Each row below holds a small network's activations on one input, seen along a few directions.
In each table, some parts of the input vary, and every possible input appears once, in random order.
Descriptions start from the smaller parts, as in this example, which fits no table here: line(4) and (point or ring(9) or (values(3) and ring(5))).
Shared parts are said once, and a part with two or three values counts as separate values.
In the rows, 128 means zero.

Other details of the inputs shift rows strongly along two fixed directions, in all tables alike. That doesn't count.

Table:
row 1: [216 122 138 125 121 145  79 132 154  89 126]
row 2: [131 128 133 175 126 113 157 155  92 101 136]
row 3: [138 128  58 135 124  92  81 104 125 158 136]
row 4: [140 108 156 129 101 138 183 152 132 132 130]
row 5: [140 107 166  86 108 159 164 165 123  83 118]
row 6: [ 22 149 100 131 121 133 169 102 134 205 113]
row 7: [ 67 134 122 135 130 128 140 126  77 145 112]
row 8: [100 129 148 127 126 160 140 143  88 115 107]
row 9: [111 146  69 131 155  72  97  68 174 212 166]
row 10: [130 140 109 100 164 100  84  95 167 133 145]
row 11: [141 161  86 146 129 118  79  94 105 151 123]
row 12: [182 129 150  92 121 147  81 119 173  72 119]
row 13: [ 76 109 124 125 121 133 169 132 140 136 124]
row 14: [110 124 157 155 108 120 186 125 146 156 129]
row 15: [169 104 165 107  97 154 174 174 114 109 129]
row 16: [180 149 165 114 165 123  72 121 156  67 144]
row 17: [140 100 159  98 118 162 156 170 112  78 118]
row 18: [107 145 101 151 143  92  72 104 149 121 120]
row 19: [122 118  84 108 132 114  76 103 146 131 110]
row 20: [151 132  76 148 131  96  80 109 131 137 137]
row 21: [ 92 153 134 131 142 128 171 123  96 192 157]
row 22: [147 121 109 124 141 111  61 126 131  94 118]
row 23: [107 119 143 167 118 122 181 130 136 151 128]
row 24: [135 161  99 133 124 136  95  87 151 182 112]
row 25: [ 95 100  88 143 114 116 169 139 105 172 132]
row 26: [140 145 189  96 152 165 145 162  85  87 135]
row 27: [ 63 150 137 113 114 152 170 121 135 167 113]
row 28: [ 60 129 144 139 111 120 178 113 161 148 127]
row 29: [129 113 171 148 129 146 140 164 111  62 119]
row 30: [120 111 150  87 150 130 162 157 104 107 144]
row 31: [142 130 173 149 148 116 169 147 113 121 164]
row 32: [134 118 143 173 123 129 165 149 109 109 127]
row 33: [139 169 111 122 116 132  99  88 164 186 113]
row 34: [132 130 139 147 118 158 154 145  77 132 118]
row 35: [109 124  84 127 135 107  77  94 161 138 116]
row 36: [ 72 124 143 146 121 130 168 126 147 129 126]
row 37: [177 113 121 104 136 126  54 142 111  69 115]
row 38: [139 101 126 151 119 135 163 160 102 116 132]
row 39: [189 121 110 112 118 135  87 121 151 125 125]
row 40: [223 127 139  92 148 129  72 135 130  98 160]
Description of these inputs: values(2) and line(4) and line(5).
The inputs of row 2 and row 18 match in every part but the values(2) part. If row 15 is changed in the same way as row 2 into row 18, which row does it become?
> row 5
The inputs of row 19 and row 25 match in every part but the values(2) part. If row 26 is changed in the same way as row 19 into row 25, which row does it become?
> row 21
Change only the line(5) part in row 33. List by row number the other rows that result.
> row 11, row 21, row 24, row 34
Change only the line(5) part in row 32. List by row number the other rows that result.
> row 2, row 14, row 23, row 31
Start at row 6 and move only the line(4) part, one step at a time. The first step leads to row 17. Which rows follow, in order?
> row 13, row 36

Table:
row 41: [169 113 113 101 143 122  72 132 122 100 125]
row 42: [134 151 113  94 125 102  64  74 213 118 123]
row 43: [114 133 170 114 134 159 136 125 132 105 114]
row 44: [217 122 224 111 101 182 214 182 120 118 154]
row 45: [210 156 105 116 124 153  17 110 129  92  99]
row 46: [ 61 119 129 114 124 136 193 129 158 151 116]
row 47: [123 130 223 117 131 167 166 181  99  69 116]
row 48: [ 85 118 106 164 146  91 174 134 107 163 166]
row 49: [198 137 165 110 136 162  98 161  65  60 122]
row 50: [ 55 122  95 187 108 109 196 133 107 190 127]
row 51: [ 38 102  87 138 102 116 193 134  96 190 116]
row 52: [173 165  87 150 146  93  48  78 152 135 138]
row 53: [ 68 125  99 128 145 112 162 137  85 171 148]
row 54: [131 154 106 100 133 141  53  69 198 136 113]
row 55: [100 119  57 153 146  58  97  79 176 188 143]
row 56: [172  83 168 152 103 145 165 188  91  63 127]
Describe the family of inputs behind these rows.
> point or line(5) or (values(2) and ring(5))
Which of the alternatives is row 49?
> values(2) and ring(5)
Change only the values(2) part in row 48. List by row number the other rows that result.
> row 53

Table:
row 57: [141 117 132 130 125 140 119 150 106  93 119]
row 58: [159 111 136 138 122 131 129 152 114  99 129]
row 59: [177 117 185 128 128 152 151 176  96  72 140]
row 60: [135 109 163 126 132 149 156 177  81  78 131]
row 61: [ 88 120 157 120 116 138 194 137 150 138 129]
row 62: [154 147 115 116 127 136  83 106 138 133 115]
row 63: [ 81 163  63 129 144  87  76  56 173 198 125]
row 64: [ 49 117  98 145 124 107 173 127 104 168 130]
row 65: [ 90 136 131 108 125 130 125 103 169 146 115]
row 66: [107 134 114 136 116 122 157 118 130 177 133]
row 67: [160 130 113 130 139 110  90 116 142 124 136]
row 68: [ 63 100 124 155 119 111 215 155  91 160 141]
row 69: [209 134 153 119 132 149  87 133 136  85 133]
row 70: [179 156 107 112 141 130  37  85 162 121 117]
Describe the family of inputs behind these rows.
> values(2) and (point or line(6))
Change only the values(2) part in row 64. List by row number the other rows that result.
> row 68
